[-3  4  0 -1 -7 -4  7 -6 -3  6  5 -8] = defi
[ -9  16 -10  14  10   8  -3  16 -14   2  -6 -11] = rupav
[-33  -1  -9  45  35  50 -53  45   8 -47 -59 -19] = nel
[ 44 -46  38 -31 -25  -9 -13 -27  34 -26  -5  52] = lapip
[  7  -6   7  12   1  14 -12   7  10 -18 -24   8] = Pato
[-2  5  3  6  1  6  7  5 -1  0 -1 -3] = Lusu
[  5 -15   2   2   1  -2  -4  -7  13  -7  -4  11] = sibi
[ 3 -3  2 -3 -1 -1  0 -2  3 -1  0  5] = fug
[-22  16 -24  10  17   1  11   9  -8  14   5 -22] = velis
[-1 -7 -2 -6  0 -4 -1 -5  4 -2  1  2] = kidif
[ -1  -7  -3 -18  -8 -17  13 -17   1  -4  18  -1] = Numup
gone sibi: [ 13  -4  -2   2  -7   2  11  -4  -7 -15   5]  [1]
gone Lusu: [ 5  1  0  7  6 -1 -2  6 -1 -3  5]  [3]
gone kidif: [-5 -6  4  2 -4 -2 -1  0  1 -2 -1]  [-7]
gone lapip: [-31 -27  -5 -13  34  44  52  38 -46 -26  -9]  [-25]
len: [-3  4  0 -1 -7 -4  7]  7
len: [ -1  -7  -3 -18  -8 -17  13 -17   1  -4  18  -1]  12
gone Numup: [-17  -7 -17   1  18  -1  13  -8  -4 -18  -1]  [-3]

[ 20  49 -18   4] = Seda
[ 11  49 -23 -16] = Maran
[ 27  49 -19   7] = vuson
[ 11  49 -17   2] = pil
[  2  48 -27  -1] = lubog
[ 19  49 -19  -9] = Sav
[-23  36 -33 -12] = Rura
len: [ 11  49 -23]  3
tail: [ 49 -18]  [4]
len: [19]  1
tail: [ 20  49 -18]  [4]
tail: [ 49 -17]  [2]
tail: [ 48 -27]  [-1]
tail: [ 11  49 -23]  [-16]

[ 19   2 -46 -12 -11  38 -33] = madu
[-48 -24   6 -13 -14   5  14] = kotus
[ 14 -11 -53  -9  16  36 -37] = favur
[-58  38   4 -53  -8  10 -23] = sig
[-54  38  -4 -44  -5  14 -22] = puvoz
[  6  -7   3 -14  22  -6 -26] = bor
[  1 -29 -46 -13   5  39 -39] = gobig
[ 19  -1 -50  -7   6  45 -32] = rad
[-55 -12   5 -15   3  -4  46] = fuva
[-48   2 -46 -12 -11  39 -39] = pim
tail: [22 -6]  [-26]
tail: [  2 -46 -12 -11  38]  [-33]

[ -3   4   4  -9   2 -16 -16  -6   3  -8 -11 -14   0 -16   2  -3 -12 -18
 -14 -11   2 -16 -14  -2]  Gipo
[  1   9   8   2  12  -6   0   4   5  -4   2  -3  -1  -1   5   7  -2 -10
 -45 -32  -7  22  56  -8]  nizu
[  1   9   8   2  12  -6  11   4   5  -4   2  -3  -1  -1   5   7  -2 -10
   2   1   5  -1   3   4]  Vusa
len: [  1   9   8   2  12  -6  11   4   5  -4   2  -3  -1  -1   5   7  -2 -10
   2   1]  20
len: [ -3   4   4  -9   2 -16 -16  -6   3  -8 -11 -14   0 -16   2]  15
gone Vusa: [  1   3   2   2  11  -4   4  -6   8  -1  -3   9   5   4  -1   1   5 -10
   7   5   2  -2  -1]  [12]

[20 32 19 27 15 30 27 18 20 15 30 16 13 10 26 16 30 25 16 26 23 15 20 32
 34] = luv
[16 28 24 14 16 23 29 15 42 21 20 16 25 22 23 23 17 12 16 23 29 18 18 21
 19] = Mosoz
[18 22 17  4 44 40 20 28 31 54 58 42 17 28 25 28 10 29 23 39 20 13 19 25
 23] = vegug
[41 37 33 25 18 26 25 20 20 41 29 21 18  8 16 11 17 26 42 31 35 18 26 19
 19] = Nipa
[18 14 22  8 26 20 33 32 32 17 22 17 20 16 12 19 17 41 17 21 24 19 24 16
 23] = Mon
[15 20 30 22 26 31 23 27 13 25 33 13 40 12 19 27 29 14 14 18 20 17 14 19
 18] = Futu
[25 28 13 38 14 37 33 20 20 26 34 12 33 28 14 43 21 24 40 18 20 18 27 34
 19] = bekin
[23 18 25 35 25 22 42 25 40 19 20 17 21 53 27 21 22 31 53 18 31 19 28 22
 16] = nivo
tail: [32 32]  [17 22 17 20 16 12 19 17 41 17 21 24 19 24 16 23]
tail: [18 20 17]  [14 19 18]
gone bekin: [21 33 28 28 34 14 18 27 33 14 43 37 13 38 12 40 34 24 18 20 20 25 20 26]  [19]
len: [41 37 33 25 18 26 25 20 20 41 29 21 18  8 16 11 17 26 42 31 35 18 26 19
 19]  25
gone Mon: [32 17 17 16 32 16 24 33 20 17 26 22 12 20 23 21 14 17 19 41 24 22 19  8]  [18]

[-11   0 -10   3   0   5  -2   9  14   0 -15   8  -3 -16  -6  15  -8 -29
  -3  -7 -12  -4] = seta
[ 27 -11 -12 -12  21   2   2  11  -4  12   9  12  28   4 -10 -23  -8 -42
  28 -17  34 -33] = bimi
[-31 -11 -21   1   1   9  -1  22  34   0 -32  11  -1 -32 -12  44 -21 -53
  -6 -11 -20 -12] = biv
len: [-31 -11 -21   1   1   9  -1  22  34   0 -32  11  -1 -32]  14
gone bimi: [ 11 -12 -23   4 -33 -10  34 -12  -8  28  21 -17  27 -42   2   9  12   2
 -11  28  12]  [-4]
len: [-11   0 -10   3   0   5  -2   9  14   0 -15   8  -3]  13

[-20  24 -14 -13  -6 -14 -10  22  -1] : ratok
[  0  10  -9 -17  45 -13  33   9  34] : gop
[ 3 -3 20 12 23 18  1 -6 -4] : Rupu
[-20  24 -14 -14  -6  21  -9  22   0] : diso
[ 5 -4 25 16 27 24  2 -8 -4] : Rebet
[ 15 -15  15  16  24  15  25 -14  11] : nef
[ 13 -12  20  13  23  18   1 -11  10] : kir
[ -7  18 -19 -26  40 -23  33  17  36] : Nosi
[ 15 -14  15  16  23  15  23 -13   9] : fem
[ 5 -4 26 16 27 25  2 -8 -4] : kap
[ 15 -14  14  15  25  14  25 -13  12] : Pev
gone Nosi: [ 33  18 -19 -26  40 -23  -7  17]  [36]
tail: [ 13 -12  20  13  23]  [ 18   1 -11  10]
len: [ 13 -12  20  13]  4
len: [15]  1
gone diso: [-14 -20  -6 -14  24  21  -9   0]  [22]
tail: [ 24 -14 -13  -6]  [-14 -10  22  -1]
tail: [20 12 23 18  1]  [-6 -4]

[34 11 19  4 23 48 39  1 12 18 10 13 29 39] -> Sobud
[14  3  5  1  6 16  5 -8  8  3 -3  0 -2 14] -> nal
[34 -4 16 -8 31 36 38  4 -5 12  8 20 31 35] -> nur
tail: [ 6 16  5 -8]  [ 8  3 -3  0 -2 14]
len: [34 -4 16 -8 31 36 38  4 -5]  9

